These are the activations of a small neural network, seen along a few directions. Each row is one input.
Each table varies a few parts of the input and shows all the possible inputs, shuffled.
A made-up example of a description, with smaller parts first: one of 2 separate values, together with either a single point or one of 9 places along a line or (one of 4 places along a line, together with one of 8 places around a ring).
Shared parts are said once, and a part with two or three values counts as separate values.
In the rows, 128 means zero.

Other details of the inputs vary at random and push rows far along three fixed directions, the same in every table; ignore that.

Table:
R1: [117  98  82 183 139  83 152  69 140 198 116 114 131]
R2: [131 172  84  59 110 110 105 164 123 133 191 131 106]
R3: [119 143 141 144  84 129  66 144  19 111 121 186 122]
R4: [139 120 200 164 119 159 100 136  46  54  79 169 153]
R5: [127 112 142 203 173 130 168 108 191 133 101 100 201]
R6: [132 109 140 185 140 119 151  88 121 158  56 101 181]
R7: [127  73 177  95 142 161 160 103 174 110  90  91  84]
R8: [110 148  60 184 135  90 123  79 100 171 140 142 146]
R9: [129 126 108  53 112 135 119 114 149 158 125  94  77]
R10: [121 147 103  82  97 111 112 169 132 155 175 142  76]
R11: [137  94 167  77 137 172 154 113 173 116  80  82 104]
R12: [141 138 136 181 177 126 186 112 175 123  98  92 220]
R13: [135  82 179 115 147 153 163 141 196 103 136 110  97]
R14: [145 131 206 165 113 151 103 181  65  56  99 162 181]
R15: [109 120  76 190 151 104 145  63 146 180 136 129 141]
R16: [146 140 159  80 146 172 142 146 194  92 133  92 142]
R17: [116 167  59 173 128  98 124  84  99 177 132 138 155]
R18: [124 166  90  69 100 122  87 165 136 149 186 136  99]
R19: [133 131 144 192 167 139 169 112 190 137  91  96 213]
R20: [131 142  97  59  89 102  97 171 132 165 164 120  87]
R21: [110 138  89  78 119 117 120 115 100 124 177 148  60]
R22: [144 124 203 159 111 156  90 188  72  65  93 157 186]
R23: [118 161  58 169 140  82 134  84  94 167 135 142 154]
R24: [120 158  66 158 154 104 159  71 131 168 124 111 164]
R25: [127 174  53 149 135  91 115  86  90 171 131 119 175]
R26: [114 160  56 168 126 103 110  91 104 185 125 134 161]
R27: [144  98 214 187 120 143 106 172  63  47 113 175 165]
R28: [144 122 141 182 165 133 167 123 185 147  80  83 214]
R29: [133  87 177  90 141 163 161 108 176 112  83  96  89]
R30: [110 131  69 184 128  81 121  86 100 192 126 135 136]
R31: [132 106 173  90 144 180 159 106 173 109  93  95  99]
R32: [147 135 190 143 114 167  81 137  44  61  78 145 173]
R33: [121 142 103  88 101 105 112 168 136 151 177 150  69]
R34: [117 117 106  84 140 132 148  96 139 119 173 134  62]
R35: [139 109 144 196 142  98 153 132 147 152  80 112 192]
R36: [136 126 150  75 157 179 162 106 163  85 109  94 120]
R37: [117 160  85  63 102 137  84 120 114 149 162 134  78]
R38: [119 138 142 149  90 123  66 144  24 107 122 194 115]
R39: [144 131 157  82 123 150 119 164 159 117 129 105 126]
R40: [132 118 171 103 149 167 154 146 202  94 128 115 117]
R41: [130  88 167 104 120 130 139 160 157 115 126 115  96]
R42: [138 141 133 202 157 117 153 123 149 125 105 125 206]
R43: [137 142 144  92 128 156 130 163 156  96 144 122 127]
R44: [118 136 107  91 128 127 136 145 170 123 185 131  82]
R45: [119  97 168 102 153 181 152  97 178  94 112 108  94]
R46: [113 118  73 193 129  80 126  81 101 192 136 143 130]
R47: [126 165  83  67 110 110 116 168 123 130 190 140  98]
R48: [125 100 162 121 132 147 134 149 161  99 157 140  98]
R49: [117 144  93  85 117 101 123 158 123 123 199 149  79]
R50: [126 123 119  73 108 117 139 157 170 156 151 112  80]
R51: [132 122 151 162 102  96  92 177  30  84 160 192 135]
R52: [136  68 182 110 139 144 166 143 195 109 123 102  95]
R53: [140 101 213 164 113 153  98 144  45  71  63 162 145]
R54: [143 101 170  82 134 156 157 158 194 115 104  85 122]
R55: [127 160  71 169 157  81 162 114 157 164 148 122 177]
R56: [129 150  73 153 142 109 129  78 140 193 104  93 167]
R57: [128 153 125 135  89 129  67 147  18 101 125 178 131]
R58: [123 119 144 164  95 118  76 134  15  92 141 197 110]
R59: [115 127 104  94 103 103 111 164 133 149 183 145  65]
R60: [122 132 104  67 120 146 126 117 149 149 136 111  73]
Description of these inputs: one of 2 separate values, together with one of 5 places along a line, together with one of 6 places along a line.
Question: The inputs of R24 and R12 match in every part but the choice among 2 separate values. If R15 is changed in the same way as R24 into R12, which row does it become?
Answer: R48
Question: The inputs of R28 and R60 match in every part but the choice among 2 separate values. If R52 is changed in the same way as R28 into R60, which row does it become?
Answer: R1
Question: Which other rows does R1 become when the place on the line of 6 takes its other values? List them by row number.
Answer: R6, R7, R9, R11, R29

Table:
R61: [116 128  85 129 127 117 144 122 166 168 149 122 110]
R62: [139 114 192 110 148 172 152 136 146  65  97 105 151]
R63: [143 110 200  98 103 156  84 174  86  74 107 139 119]
R64: [124 139 107 140  84  74  90 160  52 148 151 171 111]
R65: [129 140 123 199 146 128 137 109 125 142  92 115 211]
R66: [110 123 101  65 127 133 131 135 179 138 187 120  55]
R67: [144  97 206 111 104 144 104 171  86  75 119 151 109]
R68: [110 138  47 135 141  95 153  56 142 193 136 110 105]
R69: [131  87 203 116 138 196 141  98 132  75  69 113 108]
R70: [139 133 135 201 156 125 127 102 125 127  90 118 217]
R71: [114 163  61 136 147 106 153 101 166 182 141 109 150]
R72: [111 110 112  51 118 151 119  95 144 135 150 122  31]
R73: [128 102 193 110 112 167 108 129  63  72  84 154  92]
R74: [127 140  77 159 155  99 155  91 172 173 154 113 144]
R75: [127 156  59 129 140  86 151 103 169 193 143  95 141]
R76: [138  92 207 113 101 147  92 171  92  76 112 151 109]
R77: [127 134 111  47 122 142 140 142 163 120 160 111  73]
R78: [121 146  93 158  99  85  73 144  60 146 163 178 121]
R79: [147 110 206 111 132 181 134 147 150  82  83 106 139]
R80: [143 116 180 118 177 196 184  98 232  93  88  75 157]
R81: [116 112 113  54 114 138 122 149 168 129 179 127  46]
R82: [132 156 107 141  95  97  76 149  41 127 158 177 136]
R83: [123 114 105  61 126 132 145 136 176 137 180 117  58]
R84: [136 123 171 143 145 149 143 134 138  92 106 135 139]
R85: [136  95 198 130 144 167 156 148 148  77  85 122 139]
R86: [139 117 191 105 102 172  98 175  84  68 106 146 123]
R87: [136 129 141 220 150 125 140 107 129 131  90 130 204]
R88: [122 156  86 152  99  86  84 146  46 148 161 164 148]
R89: [121 148 111 155  96 100  67 154  39 130 142 166 153]
R90: [133 144  78 131 140  97 142 107 161 184 142  99 143]
R91: [122 155  91 139  93  82  88 150  55 136 171 181 107]
R92: [144 121 136 199 154 121 144 111 118 131  83 106 223]
R93: [110 149  91 152  88  91  82 156  59 152 168 178 112]
R94: [131 107 135 194 149 125 140  67  92 138  75 120 175]
R95: [136 122 127 191 148 121 129 115 123 136  87 108 209]
R96: [125 155  81 113 133 107 142 118 165 180 135 108 125]
R97: [113 130  99  66 131 126 153 132 180 134 181 117  62]
R98: [131 161 110 153  99  93  83 147  39 121 140 174 151]
R99: [137 138 121 206 154 114 149 111 122 147  71 111 227]
R100: [128 115 116 159 172 126 180  94 194 147 127  89 162]
R101: [134 107 198 104  90 152  96 177  92  85 120 159  90]
R102: [120 168  64 139 148 105 151  94 170 178 139 117 149]
R103: [138 100 182 105 166 169 189 116 227 111  89  83 124]
R104: [118 122  97  58 124 125 152 137 180 137 176 116  55]
R105: [111 134 113  57 122 138 139 148 165 127 176 133  49]
Question: Describe the family of inputs behind these rows.
Answer: one of 5 places around a ring, together with either a single point or (one of 2 separate values, together with one of 4 places along a line)
Question: The inputs of R61 and R83 match in every part but the place on the ring of 5. If R69 is changed in the same way as R61 into R83, which row does it become?
Answer: R94

Table:
R106: [132 126 147 178 155 138 141  91 118 116  75 114 190]
R107: [140 131 136 193 147 120 134 127 134 129 109 114 211]
R108: [145 117 189 114 123 162 111 168 117  72 123 132 144]
R109: [115 134  94  83 146 141 160  92 190 148 158 101  81]
R110: [137 135 161 106 112 138 120 171 106  95 129 143 123]
R111: [134 105 194 132 122 163 116 145 109  72 105 150 117]
R112: [118 137  69  65 137 123 149  98 177 161 161 101  73]
R113: [118 156  69  69 127 111 154 136 192 168 185 111  78]
R114: [128 144 102  71 142 142 140 129 200 139 160  94 106]
R115: [123 154 104  94  93 101 102 179  93 131 177 167  88]
R116: [124 116 134 109 107 121 108 148  85 104 150 157  89]
R117: [136 111 139 188 151 124 150  99 117 125  89 112 187]
R118: [126 118 137 105 108 126 107 147  81 104 145 154  91]
R119: [135 108 196 115 116 168 108 152 101  78  86 133 129]
R120: [131 121 132  89 157 152 164 131 230 120 158  92 115]
R121: [137  94 163  96 161 163 179 104 215 117 109  76 111]
R122: [134  95 158  95 164 159 179 106 218 120 115  80 106]
R123: [125 128 142 113 105 136  99 146  92 110 140 163  88]
R124: [123 173  63 149 120  78 120 134 109 178 142 135 156]
R125: [130 117 142 186 141 130 139 113 128 141  84 115 184]
R126: [127 140 101 171 131 114 124  99 115 158 111 132 158]
R127: [121 140 116 102  95 128  91 141  84 131 154 163  80]
R128: [129 150 112  92  96 119  83 168  95 124 173 151 105]
R129: [121 144  70 150 119  79 115 107 106 186 132 128 140]
R130: [120 141  65 153 125  87 125 103 101 175 144 133 137]
R131: [121 129 105 179 132 106 129 117 126 163 115 130 160]
R132: [129 113 156 194 161 135 153  97 132 110  86 120 186]
R133: [121 152  79 164 125 102 114  99 107 170 121 137 150]
R134: [123 131 142 103 109 140 103 136  81 104 139 154  96]
R135: [135 113 188 121 128 166 121 129  97  72  96 135 132]
R136: [139 118 182 119 123 152 109 172 117  76 132 140 141]
R137: [116 145  83 173 135  96 127  99 105 162 134 140 149]
R138: [123 126  90  71 142 135 159  98 185 148 152  96  81]
R139: [143 100 173 185 153 135 151 106 132 119  68 103 193]
R140: [125 136  85 160 122  85 122 107 110 179 126 126 148]
R141: [132 118 172 122 113 156 109 141  98  91 116 148 109]
R142: [123 147 116 102  97 104 107 179  99 121 171 166  94]
R143: [127  95 164 103 164 173 181 113 234 114 110  83 111]
R144: [123 135 101 171 126 108 123 113 117 166 109 126 164]
R145: [131 109 177 127 112 153 112 152 105  96 107 138 121]
R146: [133 145 140  95 103 127 108 173  95 107 143 150 109]
R147: [122 128  89 171 128  78 128 113 121 175 136 132 142]
Question: Describe the family of inputs behind these rows.
Answer: one of 6 places along a line, together with either one of 2 separate values or one of 5 places around a ring
Question: The inputs of R132 and R135 match in every part but the place on the line of 6. If R120 is changed in the same way as R132 into R135, which row does it become?
Answer: R128
Question: The inputs of R144 and R125 match in every part but the place on the line of 6. If R126 is changed in the same way as R144 into R125, which row does it become?
Answer: R127
Question: Which other rows does R143 become when the place on the ring of 5 takes its other values? List them by row number.
Answer: R111, R116, R132, R147
Question: List by row number the other rows that have the place on the line of 6 in common with R136.
Answer: R115, R118, R122, R123, R131, R137
Question: Which other rows does R124 become when the place on the line of 6 takes its other values? List them by row number.
Answer: R110, R113, R115, R142, R146
